These are the activations of a small neural network, seen along a few directions. Each row is one input.
Each table varies a few parts of the input and shows all the possible inputs, shuffled.
Descriptions start from the smaller parts, as in this example, which fits no table here: values(3) and (point or line(9) or (line(6) and ring(8))).
Shared parts are said once, and a part with two or three values counts as separate values.
In the rows, zero is written as 128.

A family of inputs:
R1: [144 114 138  90 181 133 150 126 145 132 154 111 134 117 117 114 172 114
 115]
R2: [161 119 115 103 141 149  68 145 160 151 147 108 159 112 184 104 114 101
 111]
R3: [112  80 141 153 118  31 116 134  49 172 111 176  62 194 108 210 103  86
 196]
R4: [103  43 128 155  91  62  83 135 104 162 101 153  56 185 178 223 135  99
 201]
R5: [ 92 124 134 131 185 181 160 133 117 107 122  98 152 141 148  83 151 124
 128]
R6: [142 150 145  99  47 108 200  67 147  82 130 155 112 122 114 115 149 159
  91]
R7: [ 70  81 124 187 111  83 117 131  62 139  57 137  83 216 160 184 122  89
 229]
R8: [125  85 135 112  97 172 159 115 157  93 140 142  89 104 134 128 176 181
  93]
R9: [154 194 106 156 174 123  51 177 137 177 143 112 174  77  73 141  60 119
 131]
R10: [ 86 124 134 148 121 182 196 117 115  71 106 121 120 135 123  91 162 180
 115]
R11: [130 157 149 109  53 115 203  70 110  88 145 183 112 127  83 116 114 150
  66]
R12: [127 120 143 104  28 144 172  74 161  79 132 162 101 114 156 122 140 170
  83]
R13: [167 153 124 110 168 118 103 144 111 162 161 132 174 123 114  99  85  84
  97]
R14: [125 158 116 139 164 161 109 148 118 132 114  90 192 144 176  68 101 103
 135]
R15: [177 147 119  99 161 111  99 143 148 155 146 103 174 119 143  97 121  91
 122]
R16: [134 120 144 100 187 139 154 128 109 139 169 140 136 123  87 115 136 107
  91]
R17: [119  75 124 146 114  27 107 124  91 163  94 154  62 194 136 215 144  85
 212]
R18: [146 160  96 146 145 154  15 177 185 167 129  88 161  66 142 146  91 136
 144]
R19: [140 115 138 107 116 135 187 108 143  97 138 135 101 112  92 123 185 170
 102]
R20: [163 187 101 144 165 116  46 177 174 169 130  83 176  73 101 140  97 125
 157]
R21: [111 200  98 183 170 166  58 180 144 151  96  70 192 100 136 111  77 141
 167]
R22: [129 121 144 117 122 142 191 111 106 103 153 164 102 117  62 123 149 163
  77]
R23: [129  86 134  94 162 170 121 131 159 128 156 117 120 110 158 120 164 124
 105]
R24: [ 88 160 140 137  52 153 208  77 120  56  97 140 130 146 146  85 125 170
 103]
The inputs of R19 and R10 match in every part but one. If R15 is changed in the same way as R19 into R10, which row does it become?
> R14
What do these inputs look like to the network?
> line(4) and (point or line(5))
Change only the line(4) part in R9. List by row number the other rows that result.
> R18, R20, R21

A family of inputs:
R25: [135 156 124 151 139  97  99 147 102 162 136 149 126 117  68 163  82 121
 135]
R26: [166 158 133  98 142  91 137 117 121 145 151 132 159 131 113 105 111  91
 108]
R27: [ 86  91 132 152 181 153 139 148  85 129 112 118 122 168 144 122 140 112
 154]
R28: [105 137 124 152 129 126 113 134  90 135 104 123 153 169 168 110  85  93
 150]
R29: [113 104 129 114 156 209 150 131 157  95 137 101 137 108 159  83 174 157
  98]
R30: [ 93 163 116 186 129 136 105 152  97 133  94 120 142 136 112 137  82 139
 162]
R31: [133 150 122 113 105 182 124 116 163 102 128 108 168 110 183  71 119 140
  93]
R32: [106 118 131 132 184 160 168 135 112 110 115 100 143 149 131  91 166 125
 140]
R33: [126  84 140 116 190 115 132 143  89 156 153 146 107 149 100 147 140  94
 129]
R34: [119 176 113 147 106 190 116 135 170  99 119 104 156  76 128  98 115 184
 103]
R35: [166 103 120 110 103  72  73 129 145 166 136 141 114 136 157 168 118  87
 147]
R36: [111 191 115 166 133 141 134 139 125 114  99 102 163 118  99 107 108 152
 146]
R37: [154 129 113 142 104  82  65 146 152 164 125 136 102 101 101 195 113 132
 158]
R38: [174 142 132  80 113 140 120 114 167 131 173 135 156  91 140  97 119 123
  66]
R39: [143  59 128 108 156 100  98 142 139 160 143 133  83 135 135 180 173 106
 151]
R40: [ 97  69 123 143 149 138 107 146 136 133 103 103  98 153 184 155 171 128
 180]
R41: [152 184 125 132 143 100 129 136 130 142 141 129 148  98  58 134 106 136
 120]
R42: [153  97 141  78 164 169 145 128 161 123 180 127 124  89 116 109 173 139
  73]
R43: [106 139 109 175  97 121  73 150 148 136  84 106 116 119 150 169 111 153
 189]
R44: [144 112 142  95 194 120 162 131 116 137 157 125 128 129  89 117 164 108
 115]
R45: [148 129 131 118 138  87 106 129  94 163 146 152 137 150 123 135  86  76
 123]
R46: [ 69 104 158 134  12 127 251  44 101  41  92 181  60 175 134 134 166 178
 113]
R47: [118 114 116 142  97 111  81 132 142 138  95 110 128 154 206 142 115 108
 178]
R48: [160 168 124 114 114 148 112 132 175 127 162 131 143  57  85 126 114 167
  76]
R49: [125 165 124 132 132 133 141 120 118 117 108 105 173 151 155  80 112 107
 135]
R50: [125  88 164 102  17  82 246  51  95  71 135 212  43 159  88 153 166 171
  84]
What do these inputs look like to the network?
> values(2) and (point or (values(3) and line(4)))
The inputs of R29 and R42 match in every part but the values(2) part. If R43 is changed in the same way as R29 into R42, which row does it become?
> R37
A walk changes only the line(4) part. It starts at R42 and steps to R44. List the rest of the walk in order.
> R33, R39

A family of inputs:
R51: [ 98  81 127 150 133 101 115 135  96 141  97 128  98 182 165 161 138  99
 187]
R52: [105 173 107 172 154 159  88 160 127 133  94  85 176 126 149 104  92 129
 162]
R53: [117 154 146 113  61 157 219  74 133  61 132 156 120 115 104  89 143 182
  67]
R54: [112  67 144 117  97 106 169 101 111 111 123 158  69 163 138 159 170 131
 137]
R55: [128 104 154 110  54  79 204  74  99  99 135 192  66 153  90 158 147 145
 104]
R56: [154 181 106 134 139 152  65 157 174 146 135  95 178  75 131 111  93 137
 119]
R57: [182 110 136  82 184  94 111 141 127 174 187 146 127 108  80 144 133  89
  96]
R58: [112 125 116 168 146  82  77 156  94 168  98 123 122 162 132 173  96  93
 197]
R59: [161 131 115 131 130  76  54 153 139 181 139 134 122 112 114 180  96 102
 153]
R60: [174 161 128  84 192 168 123 144 163 138 183 106 182  71  97  75 131 125
  64]
R61: [ 90 130 120 154 142 178 127 138 128 106  94  91 152 145 181  92 133 136
 151]
R62: [102 118 137 120 105 184 182 103 144  75 120 121 124 125 154  90 165 168
 100]
The inputs of R52 and R56 match in every part but one. If R58 is changed in the same way as R52 into R56, which row does it become?
> R59
What do these inputs look like to the network?
> values(2) and line(6)
Change only the values(2) part in R51. List by row number the other rows that result.
> R61
Change only the values(2) part in R54. List by row number the other rows that result.
> R62

A family of inputs:
R63: [119 135 121 143 132 132 110 139 127 133 114 115 138 132 141 128 117 125
 146]
R64: [136 121 131 122 121 108 129 124 123 135 135 142 115 130 116 144 128 123
 127]
R65: [126 144 115 144 151 139  91 151 135 143 118 103 154 123 144 121 110 119
 147]
R66: [112 124 127 142 115 126 130 126 120 122 111 128 121 142 139 134 127 131
 145]
R67: [137 163 143  88 104 203 211  88 165  61 160 129 155  79 109  49 157 187
  32]
R68: [105 111 133 139 102 122 152 113 112 111 108 139 104 153 139 139 139 136
 143]
R69: [154 148 115 126 178 129  73 163 144 166 145 104 162 101 119 126 106 106
 131]
R70: [ 98  95 141 134  92 119 174 101 103 100 107 150  89 166 141 140 152 138
 140]
R71: [131 151 110 144 170 148  72 164 142 153 122  91 168 113 146 116 105 114
 148]
R72: [143 132 125 124 138 114 109 137 130 146 138 130 132 121 117 137 118 117
 128]
R73: [123  91 145 114  96 100 172  98 109 114 132 164  82 153 119 151 154 130
 122]
R74: [129 107 138 119 106 103 150 111 117 124 133 153  98 141 116 149 140 128
 125]
R75: [149 141 120 125 158 121  91 150 136 156 142 117 148 111 118 131 111 111
 130]
What do these inputs look like to the network?
> point or (values(2) and line(6))
Change only the values(2) part in R68. List by row number the other rows that result.
> R74
